Each row below holds a small network's activations on one input, seen along a few directions.
Each table varies a few parts of the input and shows all the possible inputs, shuffled.
A made-up example of a description, with smaller parts first: one of 2 separate values, together with either a single point or one of 9 places along a line or (one of 4 places along a line, together with one of 8 places around a ring).
Shared parts are said once, and a part with two or three values counts as separate values.

Other details of the inputs shift rows strongly along two fixed directions, in all tables alike. That doesn't count.

Table:
R1: -6 -8 -14 -6 -29 -2 1 -11 36 16 7 3
R2: -19 -21 -18 50 51 4 -36 37 24 51 7 -4
R3: -5 27 -1 -5 -20 16 -6 15 -8 -23 -17 6
R4: -11 5 17 -30 -9 -9 -14 -18 -8 -37 -13 3
R5: -7 1 23 -26 -12 3 17 -34 -2 -14 0 5
R6: -7 24 -9 56 51 14 -20 41 3 40 -11 -6
R7: 7 6 13 -18 -20 -21 10 -39 3 -4 -3 10
R8: -29 -24 -22 32 53 14 -26 44 8 40 10 9
R9: 25 -1 14 -16 -15 -26 -5 -35 -2 -14 -20 3
R10: 6 -5 23 -11 -21 -27 -17 -27 -10 -36 -20 -6
R11: -18 12 -23 47 62 39 11 21 -3 49 12 3
R12: -13 -2 0 -19 -18 20 -22 2 34 0 26 -3
R13: 24 29 -5 0 -26 0 5 -4 7 0 -23 -10
R14: 43 -92 -9 2 59 -55 110 54 -101 -61 41 9
R15: 7 25 -13 -4 -35 2 25 -18 -3 2 -7 -10
R16: -7 3 32 -36 -21 0 -7 -24 -17 -13 9 0
R17: -3 31 6 -12 -24 31 -9 1 -3 -7 11 -7
R18: 13 -10 -13 -5 -24 -5 -17 -5 41 10 -9 -3
Each input here is: one of 3 separate values, together with one of 6 places around a ring.
Changing only the choice among 3 separate values turns R6 into R2. The same change can be made to R11. Which row results? -> R14
Which other rows does R7 become when the place on the ring of 6 takes its other values? List them by row number. -> R4, R5, R9, R10, R16

Table:
R19: 13 12 -18 45 32 -1 11 36 -26 20 -17 -6
R20: 26 -7 2 -47 -99 -26 -2 -20 33 -41 -13 -9
R21: -47 49 6 10 -11 60 -67 -24 61 40 -13 2
R22: -21 47 1 12 16 28 -19 -9 5 35 7 4
R23: -14 13 32 32 9 17 -68 -55 83 75 -6 -16
R24: 35 16 34 -62 -60 -23 25 -14 -57 -91 -7 -14
R25: -4 -62 -9 22 72 -21 24 40 -52 3 34 4
R26: -32 53 -5 15 -8 59 -35 -21 59 50 -18 3
R27: 30 -11 -1 -32 -72 -35 24 -6 -1 -56 -17 -17
R28: -18 -15 -17 1 8 21 -19 -4 49 48 16 10
R29: 65 -7 2 -15 -8 -45 92 16 -106 -72 2 -6
R30: 5 -16 -24 8 5 2 -11 5 36 28 13 5
R31: 21 -30 -27 59 74 -29 40 66 -56 17 -2 -5
R32: -1 -2 29 -49 -75 -4 11 -26 -2 -71 -9 0
R33: -28 -1 2 2 7 21 -52 1 47 26 6 -2
R34: -2 -11 -2 33 78 4 -1 42 -39 14 7 1
R35: -47 24 -3 0 -19 36 -55 -27 82 40 6 4
R36: -3 32 -19 36 24 25 -7 9 10 28 -14 1
R37: 35 -1 -29 65 92 -21 42 64 -90 37 3 -10
R38: 9 -23 -9 38 100 -9 34 46 -99 15 28 1
R39: 0 -3 24 -72 -101 -12 0 -50 43 -49 12 8
R40: -22 -9 0 -7 3 18 -61 -1 55 38 14 8
R41: 5 0 13 -66 -100 -3 21 -46 31 -59 -11 -7
R42: 50 -65 31 -58 -10 -123 48 -52 -88 -95 -38 17
R43: -35 18 1 21 21 25 -20 3 30 33 5 8
R44: 2 -62 -7 6 57 -21 15 30 -38 11 39 12
R45: 18 -46 -30 35 62 -27 40 40 -37 3 19 -1
R46: 7 27 30 -53 -82 -5 27 -38 -8 -74 -13 0
R47: -42 30 7 12 -3 46 -73 -2 67 34 -12 2
R48: 6 10 -17 31 71 11 32 26 -53 36 12 -1
R49: 23 14 8 -35 -82 -10 27 -20 9 -66 -24 -2
R50: -33 26 -6 13 0 43 -23 -7 53 44 -10 5
What is each input in this table made of? -> either one of 2 separate values or (one of 5 places along a line, together with one of 6 places along a line)
Which of the alternatives is R33? -> one of 5 places along a line, together with one of 6 places along a line
Which other rows does R35 become when the place on the line of 5 takes its other values? List them by row number. -> R22, R39, R43, R46
A walk changes only the place on the line of 5. It starts at R28 and steps to R41. List the rest of the walk in order. -> R50, R26, R48

Table:
R51: -28 -16 -27 55 84 18 -1 51 10 62 15 8
R52: 26 -1 -4 23 52 -32 44 27 -74 -2 22 2
R53: -6 12 4 -27 -43 9 -3 -30 44 0 4 -2
R54: -8 -21 -6 -2 32 -13 19 3 -42 -24 -1 11
R55: 24 -17 -9 -22 -49 -25 19 -3 -9 -31 -1 0
R56: 20 -22 30 -19 -7 -27 20 2 -40 -46 2 -2
R57: 12 -6 15 -20 -34 -23 4 -1 -6 -37 -26 -4
R58: 16 31 3 -23 -35 -21 31 -1 -38 -58 -6 -2
R59: -17 57 -8 16 -17 17 -19 0 29 22 -19 6
R60: -8 -16 -13 54 90 -1 -11 15 -1 58 12 0
R61: -3 -6 6 -20 -16 0 9 -10 9 -4 16 2
R62: 11 -37 11 20 68 -27 28 28 -62 -16 19 3
R63: -6 0 14 -11 3 -2 -12 -27 7 5 4 6
R64: -12 -30 -24 31 75 -2 21 46 -30 13 25 5
R65: -25 -9 -30 35 52 16 -1 18 23 58 7 13
R66: 21 11 20 -25 -67 -5 37 -25 -19 -38 -9 -28
R67: 36 16 4 -32 -54 -3 40 -24 -17 -53 -25 1
R68: 25 -28 -13 6 19 -16 14 15 -19 9 18 -5
R69: -5 -14 -23 45 77 -11 -23 22 -8 69 6 -2
R70: 36 -7 -9 17 41 -42 62 21 -76 -14 17 1
R71: -4 -3 13 -27 -29 -12 7 -21 -10 -52 -10 4
R72: 7 -11 10 -15 -8 -3 13 -2 1 -13 21 -4
R73: -25 10 -18 22 10 26 -20 0 57 46 1 5
R74: -13 16 -5 18 -1 12 -45 -11 49 38 -20 0
R75: 10 -3 5 -18 -27 2 -11 -6 9 -1 16 -3
R76: -33 12 1 10 9 34 -32 5 43 40 15 7
R77: 12 -6 18 -26 -31 -22 6 -10 -16 -60 -13 -7
R78: -13 12 -21 26 -1 28 -42 4 55 51 -3 2
R79: 18 21 13 -11 -10 -25 38 9 -54 -41 8 4
R80: -11 14 -6 10 0 25 -28 -13 56 40 11 -7
R81: -7 1 12 -11 -14 15 -6 3 17 -10 13 0
R82: -33 15 1 5 15 27 -41 -34 35 48 0 12
R83: 13 -37 -10 28 71 -11 19 39 -36 25 34 0
R84: -6 2 -18 55 45 16 10 24 -14 46 -1 -12
R85: 4 -12 -1 -35 -29 -10 32 -23 1 -16 6 3
R86: 24 -41 -6 31 56 -37 34 26 -46 -7 1 1
R87: 11 -13 -6 21 32 -8 47 37 -75 -28 10 -21
R88: -37 15 -4 14 2 23 -32 -19 45 34 -20 15
R89: -2 12 12 -24 -52 21 -30 -12 30 -9 5 0
R90: -3 49 -2 -17 -27 38 -19 -12 18 -10 -25 -3
R91: 2 0 12 -12 -26 12 -10 1 12 -14 13 0
R92: 1 -34 -21 31 75 -7 28 52 -38 -1 27 -4
R93: -40 -5 -31 46 70 28 -11 37 27 70 8 16
R94: -8 13 -5 2 -22 -3 -33 -15 34 21 -22 -1
R95: -20 40 10 14 -17 41 -27 -16 26 42 2 -20
R96: 22 -35 7 16 61 -32 20 20 -52 0 16 -1
R97: 13 -12 -7 -19 -43 -16 9 13 -8 -29 -4 1
R98: 11 -15 10 -17 -31 -25 27 -24 -8 -42 -14 5
R99: -32 13 -1 25 13 19 -31 -7 41 34 -15 11
R100: -14 -38 -15 25 78 0 29 41 -44 26 31 16
R101: -29 49 -2 22 -30 50 -36 -8 49 37 -22 -13
R102: -10 7 -13 25 22 27 -30 2 45 57 12 -4
R103: 8 31 -12 15 18 34 -7 -11 12 39 -11 0
R104: 3 1 10 -17 -7 -15 -19 -11 -4 7 -2 -6
R105: -6 21 27 -27 -40 8 -39 -22 26 -9 -14 -1
R106: 12 -11 18 -15 -29 -22 20 -7 -9 -50 -17 -2
R107: -28 17 1 15 15 23 -43 -10 35 14 -7 -1
R108: -15 -7 -8 -23 -12 3 18 3 -5 -28 5 4
R109: -16 18 2 -6 -36 23 -19 -3 57 1 -8 -3
R110: -8 19 7 -20 -48 -2 -33 -14 31 -7 -32 -2
R111: 21 -17 16 -8 -16 -27 23 3 -23 -47 -18 0
R112: 35 13 2 -28 -29 -3 44 1 -36 -52 -26 2
R113: 1 -6 27 -32 -33 -11 9 -25 -14 -44 -2 10
R114: 1 0 -6 -1 -22 5 -12 13 21 1 -6 -1
R115: 14 -8 0 -29 -38 -9 7 8 -10 -48 4 -6
R116: 8 -40 -17 25 62 -14 13 52 -54 18 31 6
R117: 12 -7 13 -11 -26 -20 13 -20 6 -33 -15 -2
R118: -10 3 -4 -5 3 -10 -24 5 -8 -8 -13 -2
R119: -3 49 -7 4 -38 8 -7 -19 30 10 -17 4
R120: 20 -14 26 -32 -20 -26 20 -23 -23 -47 3 -5
R121: -19 25 16 -17 -33 12 -49 -19 29 14 -12 -1
R122: -25 17 20 -29 -36 19 -23 -41 21 -9 -10 14
R123: -24 14 -23 11 -1 28 -47 13 34 33 4 -1
R124: -12 21 -11 20 -20 32 -42 -10 69 37 -5 0
R125: 21 -12 5 -37 -44 -21 9 -6 -16 -27 15 -5
R126: 4 -11 -9 18 11 4 2 27 8 5 2 1
R127: 11 -8 5 11 22 -12 -5 -7 1 12 -3 -5
R128: 45 -15 -3 2 52 -13 54 25 -87 -15 9 3
R129: 7 -8 9 -33 -36 -18 20 -49 -6 -29 -9 8
R130: -12 13 -19 8 -8 20 -44 -7 45 55 8 -3
R131: -3 -11 0 -12 -20 -14 20 -28 0 -20 -16 13
R132: 8 -31 -4 19 61 -29 11 37 -53 -12 2 -3
R133: 9 0 1 -13 -39 1 10 -11 30 -21 -1 -4
R134: 9 17 27 -25 -60 7 23 -13 -28 -47 -2 -18
R135: -15 -4 -6 25 45 4 -17 -15 17 44 2 6
R136: -5 -5 8 -43 -40 -2 18 -24 3 -20 10 7
R137: 1 -3 -5 -7 -14 9 -6 10 8 -21 5 -5
R138: 22 -35 -5 20 57 -37 19 19 -42 12 7 -6
R139: 20 -5 26 -36 -31 -26 1 -18 -12 -31 -5 -8
R140: -9 47 5 3 3 47 -28 -6 17 29 -10 3
What is each input in this table made of? -> one of 6 places around a ring, together with either one of 3 separate values or (one of 2 separate values, together with one of 6 places along a line)
Changing only the place on the ring of 6 turns R73 into R51. The same change can be made to R65. Which row results? -> R93
Changing only the place on the ring of 6 turns R113 into R135. The same change can be made to R122. Which row results? -> R129
Changing only the place on the ring of 6 turns R88 into R82. The same change can be made to R114. Which row results? -> R75
Which other rows does R66 become when the place on the ring of 6 takes its other values? List them by row number. -> R84, R87, R95, R101, R134
Which other rows does R52 become when the choice among 3 separate values takes its other values? List them by row number. -> R95, R128
Which other rows does R114 become when the choice among 2 separate values takes its other values? List them by row number. -> R57
A walk changes only the place on the line of 6. It starts at R108 and steps to R64. List the rest of the walk in order. -> R92, R137, R115, R123
A walk changes only the place on the ring of 6. It starts at R123 and steps to R116. List the rest of the walk in order. -> R125, R130, R55, R97
